A small network was shown many inputs. Here are its activations along a few directions, one row for each input.
Each table varies a few parts of the input and shows all the possible inputs, shuffled.
A made-up example of a description, with smaller parts first: line(4) and (point or line(9) or (values(2) and ring(5))).
Shared parts are said once, and a part with two or three values counts as separate values.
In the rows, 128 means zero.

Other details of the inputs vary at random and push rows far along two fixed directions, the same in every table; ignore that.

Table:
r1: [133 118 104 133 138 118 138 119 131 106 135 108 127 132 143 131]
r2: [131 126  97 142 147 115 136 120 147 112 127 115 122 154 143 141]
r3: [129 148 103 135 157 113 138 115 138 125 128 128 129 152 142 132]
r4: [132  90 140 147 101 148 139 125  93 124 133  96 116  89 123 109]
r5: [118 166  68 162 200  84 160  98 173 118 121 127 136 208 146 143]
r6: [125 125 112 168 143 121 153 116 126 141 130 111 128 143 119 122]
r7: [126 131 186  81  79 166  88 153 106 134 128 165 133  70 109 119]
r8: [124 142 109 169 163 116 153 116 138 150 127 124 133 166 116 120]
r9: [132 126  93 139 156 112 137 112 139 117 136 119 121 144 152 131]
r10: [132 138 106 141 139 112 130 117 138 113 119 106 121 154 139 140]
r11: [114 179 175  85 146 141  85 169 194 165 131 237 180 163  81 147]
r12: [146 102 139 121  87 140 118 124  99 113 119 102 108  88 136 133]
r13: [140  99 132 115 103 140 123 122  99 108 137 100 115  83 147 123]
r14: [137 116 144 108  93 139 107 126  90 120 129 107 119  85 135 122]
r15: [107 153 203  49  96 170  63 182 153 163 157 238 182  92  73 130]
r16: [131 116 132 111  96 138 116 125  92 108 126 100 118  96 135 124]
r17: [142 106 147 122  84 141 117 124  85 107 107  96 102  82 136 127]
r18: [136 116 110 137 135 123 137 121 136 103 129 104 121 133 144 137]
r19: [129 138 101 146 142 111 140 110 134 105 115 102 114 151 139 139]
r20: [147  98 132 123 103 144 126 124 101 111 129 102 109  83 152 123]
r21: [139 133 109 146 138 114 141 114 128 114 110 109 113 147 146 138]
r22: [138 105 164  99  92 156 105 148 117 117 129 142 128  87 121 129]
r23: [135 110 142 114  84 146 113 129  90 103 120  92 108  90 132 129]
r24: [133 151  74 161 197  95 156 108 181 134 127 142 134 195 157 144]
r25: [134 112 142 111  91 144 115 120  83 112 125 100 111  78 140 118]
r26: [110 182 117 125 204 109 123 148 232 157 136 233 175 220 106 156]
r27: [144 135 105 148 141 113 140 109 125 123 118 107 117 139 155 131]
r28: [122 144 130 115 134 128 113 138 163 130 135 158 146 151 112 143]
r29: [118 144 207  56  85 178  68 180 145 160 145 224 168  81  81 128]
r30: [129  88 141 130 101 132 142 131  95 131 130  93 110  96 133 111]
r31: [128 146  98 136 150 105 133 114 142 122 128 117 132 162 137 136]
r32: [128 136  88 137 163 108 140 116 154 117 134 125 133 163 142 136]
r33: [118 136 108 157 160 101 165 118 132 146 122 112 120 168 134 122]
r34: [103 157 187  57 107 160  73 174 163 152 152 224 183 116  73 132]
r35: [129 105 145 130 100 127 138 131  86 142 122  91 108 101 125 110]
r36: [126  96 147 127  90 130 136 134  89 140 128  97 112  93 123 111]
r37: [130  95 136 146 104 145 134 125  96 131 131 102 116  97 121 108]
r38: [100 159 145 116 170 117 131 161 190 175 144 207 169 180  93 124]
r39: [128 102 144 150  94 147 138 121  73 127 119  83 106  81 118 106]
r40: [124 129 103 177 154 119 162 108 117 135 122  98 118 152 130 119]
r41: [135 147 101 146 155 111 144 115 138 126 118 125 122 155 151 134]
r42: [116 133 112 157 154 101 163 118 127 142 117 108 114 158 134 119]
Description of these inputs: line(6) and (values(2) or ring(5)).
Question: The inputs of r13 and r9 match in every part but the line(6) part. If r30 is changed in the same way as r13 into r9, which row does it become?
Answer: r38
Question: The inputs of r37 and r4 match in every part but the line(6) part. If r32 is changed in the same way as r37 into r4, which row does it become?
Answer: r1
Question: A walk changes only the ring(5) part. It starts at r28 and steps to r34. List the rest of the walk in order.
Answer: r15, r29, r12
Question: Change only the values(2) part in r6. List by row number the other rows that result.
Answer: r36
Question: Change only the values(2) part in r35. List by row number the other rows that result.
Answer: r8

Table:
r43: [135 171 104 127 169  74 148 100 187 120  94 156 108 175 156 163]
r44: [160 147  26 155 171  88 152  93 113 108  90  72  76 185 210 154]
r45: [142 129 109  88 157 141 104 161 169 155 150 213 154 160 142 128]
r46: [131 175  63 192 187  94 189  63  93 124  97  66  88 166 181 113]
r47: [ 87 102 171 113 108 147 138 178 133 170 156 147 134 131  89 104]
r48: [137  81 160  95  77 134 126 148 131 117 144 153 105  50 138 128]
r49: [126 143 121  97 164 142 118 156 195 111 180 178 189 154  93 140]
r50: [160  83 117 221 126 159 151 127 147 119 107 113 108 133 114 140]
r51: [112 113 108 109  64 151  72  97  77  59 124  58 113  83 119 125]
r52: [125  72 163 107  79 137 117 147  91 176 154 115 135  80  85 112]
r53: [139 206 111 117 212  95 113 130 213 139 126 186 148 223 160 163]
r54: [ 84 177 107 161 165  75 169 132 159 152 110 107 117 229 117 127]
r55: [119 126 169 121 121 141 105 147 126 186 169 185 167  84  95 112]
r56: [101 152 207  89 130 143 110 171  90 141 104 170 142 121  81 101]
r57: [ 92 164 139 131 176 150 148 143 161 177 161 209 164 130 108  92]
r58: [115 149 184  70  90 140 101 152 139 106 124 185 160 101 113 170]
r59: [140 144  56 190 157  51 180  71 112 152 103  39 101 211 154 142]
r60: [120  62  88 139  86 150 112  96  73  60 164  47 106  71 134 112]
r61: [153  59 125 126  86 136 155 100  89  81 135  61 115  58 176 131]
r62: [174 102 169 184  50 180 101 123  88 100  65  84  88  86 108 139]
r63: [126 161 154  60  96 158  79 157 144  96 136 153 168 113  89 147]
r64: [112  86 129 153 160 123 181 118 106 126 118 104 114 135 128  86]
r65: [137 137 138  96 175 135 101 160 197 152 155 197 160 146 150 133]
r66: [145 133 153 131  69 129 102 102  40 144 105  76 111  48 132 112]
Question: The inputs of r43 and r48 match in every part but one. If r53 is changed in the same way as r43 into r48, which row does it become?
Answer: r65
Question: What do these inputs look like to the network?
Answer: values(2) and (point or ring(5) or line(6))
Question: Change only the ring(5) part in r57. List by row number the other rows that result.
Answer: r47, r52, r55, r64
Question: Change only the values(2) part in r49. List by row number the other rows that result.
Answer: r63
